Each row below holds a small network's activations on one input, seen along a few directions.
In each table, some parts of the input vary, and every possible input appears once, in random order.
A made-up example of a description, with smaller parts first: one of 4 places along a line, together with either a single point or one of 9 places along a line or (one of 2 separate values, together with one of 8 places around a ring).
Shared parts are said once, and a part with two or three values counts as separate values.

Other details of the inputs shift rows strongly along two fixed directions, in all tables alike. That doesn't count.

Rows:
x1: [20 29 -2 26 33 -9 33 12 14 -6  0  9]
x2: [  6 -26   7 -29 -30  -2 -24 -12  14   4   5  -2]
x3: [  4   9   8  10  -2 -10   8   6  17   1  -2   3]
x4: [-13 -14  10 -24 -26  10 -30  -6   4  -4  -5   3]
x5: [-11 -20  10 -29 -30   0 -24 -11  -6  -3   4   0]
x6: [  5   2   6   9  -6 -14  13   5  18   8   5   4]
x7: [  2  -3   9   9   0 -12  16  -2  13   5   5   5]
x8: [ -7 -22   5 -27 -33  -4 -27 -11  -2  -3   6  -2]
x9: [ -2  -8 -38  33  47  14  16  -7 -53   9   2 -12]
x10: [-8 12  2 -1  9  0  8  3 -8 -8 -7  2]
x11: [ 8 20 11  2  2 -8  9  7 27 -5  4  1]
x12: [ 16  14  10   1   1 -12  11   6  26  -7   5  10]
x13: [ 15   7   6   1   0 -15  11   0  26   2   0   3]
x14: [-10 -13  -8  -6   4   9  -7  -8 -27   1   0  -4]
x15: [ 11  25  -7  31  22 -21  37  10   4   4   4   1]
x16: [-18 -50 -35   6  26  44 -23 -23 -73  18   1 -14]
x17: [  0  25   7   1  -4 -12  11  12  12  -6  -4   4]
x18: [ 2 13 10  8 -1 -8  6  9 18 -1 -5  4]
x19: [ -6 -44 -43   0  28  49 -28 -22 -70  15  -4 -18]
x20: [-11 -13  12 -25 -30  11 -32  -1   5  -3  -6   0]
x21: [-10  -6  -7   0   5  21 -14   2 -18   0 -11  -5]
x22: [  1   8   7   9   1 -11   9   2  17   0   0   6]
x23: [-12  -4 -12  -7   4  15 -12  -3 -26  -6  -6  -6]
x24: [ 12  11  -6  36  26 -15  34   8   8   9   3   0]
x25: [ 13   6   7   4  -2 -15  12   2  27   1  13  -2]
x26: [  0 -18  10 -27 -30   3 -27  -9  14   0  12  -5]
x27: [  4   8  -1   6   0 -11   7   4   0  -2   1  -3]
x28: [ 10  16  10   3   1 -11   9   5  27  -3   8   0]
x29: [-2 19 10  6 -1 -5  9 11 18 -1 -7  7]
x30: [  2  -7  14 -33 -27  10 -28  -1  13 -12   0   8]
x31: [-1 11 -2  3  0 -5  6  5 -4  0 -1  0]
x32: [ -6 -24 -37  37  52  25  16 -13 -58  19   3 -10]
x33: [  2   5   7   3  -2 -17  14  -2   7  -2   5   3]
x34: [ -2   3 -36  33  48  19  15   1 -53   6  -5 -14]
x35: [-11 -18   9 -23 -27   8 -30  -8   4  -2  -2   2]
x36: [  6  -4  -5   7  -2 -12   7   0  -5   3   7  -6]
x37: [ -7  16  13   3   5  -1  11   6  14  -6 -10   8]
x38: [  4  19   7   3  -4 -15   9   9  12  -6  -2   1]
x39: [  0  28  -3  29  32  -2  29  11   7  -4 -11   5]
x40: [ -2  -3  -7  -5   7  20 -12  -3 -11  -1   2  -8]
x41: [ -4  18  10  -1   1 -11  12   4   8  -9  -4   5]
x42: [ 11  27  13  -4   3  -4  10  13  28 -15  -5  12]
x43: [11 41  1 25 31 -2 32 15 19 -8 -3  0]
x44: [-2 28  7 -1 -4 -8 11 14 11 -9 -8  5]
x45: [ 11 -23 -11  -3   4   7  -7  -7 -12   4  11  -1]
x46: [ 12  19  -9  30  21 -22  39  10   3   6   7  -1]
x47: [ -1  19   5   1   1 -12   8   6   9 -10  -4   3]
x48: [  9 -18 -10  -4   6   9  -9  -6 -12   3   9   0]
x49: [ -1 -16 -12   1  -2   2  -9  -6 -24   5   5 -10]
x50: [  4 -16  10 -30 -28   2 -26  -9  15   0  -1   1]
x51: [  1  16   5   3  -1 -15   9   4  11  -8  -1   3]
x52: [ -8 -22  10 -23 -35   3 -27  -5   6   7   4   2]
x53: [ -2 -20  -9   6   0  10  -9  -6 -16   9   2  -6]
x54: [-12  -4  -7  -2   4  22 -11   3 -18   3 -10  -1]
x55: [  4  17   7   4  -7 -18  12   8  14  -1   2   4]
x56: [  0  27   9   0  -3 -10   9  14  13 -12  -9   2]
x57: [-15 -16  14 -26 -24  11 -26  -7   1  -3  -5   4]
x58: [11 20  9 -2  4 -7  9  6 26 -5 -9  5]
x59: [-11 -15  11 -24 -33   9 -28  -3   5   2  -2   3]
x60: [  1 -10  -3  11   4  -5   6  -4   2   7   5   0]
x61: [ -5 -24 -11  -3   0   2  -2 -12 -26   6   9  -7]
x62: [ -2  -5  11 -35 -25  12 -28  -3  13  -8 -11   2]
x63: [-3  8 11  6  4 -6 12  1 13 -1 -3  7]
x64: [ -9 -19  10 -23 -34   6 -28  -4   5   5   1   2]
x65: [ -5 -26   4 -27 -34  -6 -26 -12  -2  -1   9  -3]
x66: [ -2 -17 -36  38  48  18  16  -8 -45  16   2  -9]
Each input here is: one of 6 places along a line, together with either one of 3 separate values or (one of 2 separate values, together with one of 4 places along a line).
The inputs of x60 and x35 match in every part but the place on the line of 6. If x36 is changed in the same way as x60 into x35, which row does it become?
> x38
The inputs of x40 and x26 match in every part but the place on the line of 6. If x4 is changed in the same way as x40 into x26, which row does it become?
> x66
Change only the place on the line of 4 in x57. List by row number the other rows that result.
> x4, x20, x29
Change only the choice among 2 separate values in x38. List by row number the other rows that result.
> x18
Change only the choice among 3 separate values in x62. List by row number the other rows that result.
> x42, x43
Change only the choice among 3 separate values in x30. List by row number the other rows that result.
> x40, x58
A walk changes only the place on the line of 6. It starts at x10 and steps to x41. List the rest of the walk in order.
> x14, x5, x33, x61
